Each row below holds a small network's activations on one input, seen along a few directions.
Each table varies a few parts of the input and shows all the possible inputs, shuffled.
Descriptions start from the smaller parts, as in this example, which fits no table here: line(6) and (point or ring(9) or (values(2) and ring(5))).
Shared parts are said once, and a part with two or three values counts as separate values.

Other details of the inputs vary at random and push rows far along two fixed directions, the same in every table; ignore that.

Rows:
r1: -5; 13; -70; 49; 46; 54; -47; -1; 92; -24; -15; 34
r2: 21; -51; 39; 61; -11; -39; 22; -10; -53; -19; -55; 6
r3: 10; 16; -10; -51; 30; 53; -31; 13; 55; 6; 56; 15
r4: 43; 22; -98; 59; -2; -27; -18; -45; 54; 4; -18; 17
r5: 20; -10; -39; -45; 30; 6; -27; -9; 25; 57; 45; -11
r6: -33; -40; 49; 72; 4; -21; -20; 20; -27; -14; -73; 3
r7: -12; 4; 65; 13; -32; 10; 22; 27; -15; -62; 25; 15
r8: -10; 13; -86; 59; 43; 22; -51; -34; 60; 24; -31; 12
r9: 29; -81; 57; 17; 39; -13; -24; 7; -27; 38; -55; -4
r10: -18; 8; 55; 0; -16; -35; 31; -3; -46; -31; 10; 11
r11: -5; 31; -87; 39; 30; 2; -39; -30; 50; -13; -27; 25
r12: -21; 34; -66; -50; -24; 24; -3; -19; 24; -11; 25; 4
r13: -17; -56; 82; 26; 65; -15; -33; 14; 9; 6; -58; 10
r14: -34; -4; 49; -26; -32; 24; 5; 46; -26; -45; 28; 13
r15: -12; 37; 21; -49; -55; -17; 37; -8; -56; 1; 76; -13
r16: 3; 63; 23; -82; -30; -17; 58; -1; -48; -8; 77; -29
r17: -4; -51; 41; 28; -10; -47; 5; 36; -49; -3; -57; 6
r18: -1; 37; -85; 45; -5; 15; -13; -61; 84; -29; -23; 15
r19: -8; -7; 76; 78; -3; 6; 20; 16; 13; -40; -71; -10
r20: -18; 11; -87; 18; 31; 38; -39; -30; 81; 0; -30; 13
r21: -2; 25; 56; -15; -25; -18; 34; 9; -57; -10; 19; -42
r22: 8; 26; -28; -49; 23; 21; -45; -19; 20; 55; 51; -10
r23: 32; -3; 11; -113; -3; -12; 7; 19; -34; 71; 70; -11
r24: -44; -46; 83; 38; 10; 18; 6; 49; -4; -10; -59; 21
r25: -23; -20; 75; 82; -19; 0; 14; 13; 8; -42; -64; 22
r26: 35; 3; -83; -35; 9; 14; -6; -23; -17; 44; 25; 4
r27: -5; -4; -18; -50; -34; -18; 19; 11; -48; 12; 55; -9
r28: -5; 10; -35; -69; 18; 38; -25; -27; 58; 33; 30; 0
r29: 0; 23; 78; -13; -26; 15; 35; 42; -21; -54; 23; -22
r30: 7; -15; -103; 64; 47; 5; -40; -25; 66; 26; -25; 8
r31: -40; -43; 67; 33; 42; -19; -5; 28; -30; -9; -55; 17
r32: 12; 49; -67; 26; 3; 19; -2; -45; 74; -27; -21; -23
r33: -11; 38; -56; -10; -20; 38; -11; -6; 41; -7; 7; 23
r34: -3; -17; 34; -2; -39; -40; 36; 8; -53; -9; 30; -10
r35: 17; 32; -1; -60; -38; -25; 55; 8; -48; 9; 78; -47
r36: 40; 13; -75; -22; -20; -2; -11; -21; -31; 20; 14; 3
r37: 35; 42; 4; -80; -47; -31; 57; 8; -60; 18; 71; -39
r38: 37; -46; 45; 76; 11; -32; 27; -6; -38; -19; -82; -24
r39: -10; 13; 41; -108; -16; 42; 8; 21; 1; 44; 76; 0
r40: -5; -66; 43; 48; 27; -35; -8; 30; -28; 17; -72; 10
Description of these inputs: line(5) and line(8).
Changing only the line(8) part turns r34 into r25. The same change can be made to r5. Which row results?
Answer: r39
Changing only the line(8) part turns r14 into r17. The same change can be made to r1. Which row results?
Answer: r40
A walk changes only the line(5) part. It starts at r22 and steps to r8. List the rest of the walk in order.
Answer: r6, r15, r21
Change only the line(8) part in r37. List by row number the other rows that result.
Answer: r16, r19, r21, r29, r32, r35, r38
Change only the line(5) part in r38. List by row number the other rows that result.
Answer: r2, r9, r26, r36

Rows:
r41: -10; -10; -13; -4; 4; 14; -3; 26; -4; -3; 2; 7
r42: 4; 38; -28; -29; -26; 27; -2; -11; 17; -5; 61; 8
r43: -12; 42; -18; -10; 1; -4; -7; -16; 12; 1; 18; -8
r44: -15; 6; -48; 62; 50; 18; -37; -30; 62; 0; -57; -7
r45: -17; -24; -19; 80; 25; -10; -29; -17; 25; -26; -71; 32
r46: -27; -10; 98; -46; -21; -14; 40; 29; -49; -30; 28; -10
r47: 5; 5; -38; 29; 13; 41; -26; -8; 55; -1; -24; 15
r48: -16; 3; -5; 12; -3; -3; -5; 20; -3; -18; 15; 17
r49: -24; -37; 84; 14; 11; -1; 5; 32; -8; -20; -54; -2
r50: 17; -11; -31; -19; 18; 13; -18; 8; 3; 28; 38; 5
r51: -19; 21; -30; -10; -13; -12; 7; -19; 11; 10; 17; 8
r52: 22; 6; -48; -52; 7; 7; -13; -14; -6; 36; 36; 13
r53: 26; 21; -45; 0; -23; -11; 13; -22; -18; -12; 7; 1
r54: 11; -29; 63; 78; 8; -26; 16; 9; 10; -45; -81; -7
r55: -12; 6; -44; -27; -1; 17; -8; -9; -5; 5; 6; 16
r56: 36; 44; -33; -17; -42; 18; 20; -16; 3; -4; 50; -7
r57: -12; -11; 73; -25; -47; -39; 53; 25; -77; -5; 11; -22
r58: 20; -19; -22; 98; 7; -15; -17; 3; 23; -33; -59; 3
r59: -13; -68; 68; 22; 22; -26; -1; 17; -28; 23; -47; -5
r60: 6; -7; 11; -16; 31; -3; -11; -7; -2; 28; 6; -19
r61: 3; -35; 96; -54; -13; 3; 15; 45; -53; 22; 31; 0
r62: -18; 7; -34; -28; -11; 4; -6; -9; 10; 22; 7; -4
r63: 24; 5; -5; -39; 21; 7; -11; -7; 29; 24; 20; -4
r64: 21; 58; -32; -18; -17; -3; 25; -27; -10; 3; 40; -29
Changing only one part turns r50 into r58. The same change can be made to r60. Which row results?
Answer: r64
Describe the family of inputs behind these rows.
Answer: line(4) and ring(6)
A walk changes only the ring(6) part. It starts at r44 and steps to r49. List the rest of the walk in order.
Answer: r47, r41, r55, r62
Change only the line(4) part in r52. List by row number the other rows that result.
Answer: r45, r53, r55
Change only the line(4) part in r47. List by row number the other rows that result.
Answer: r42, r56, r61
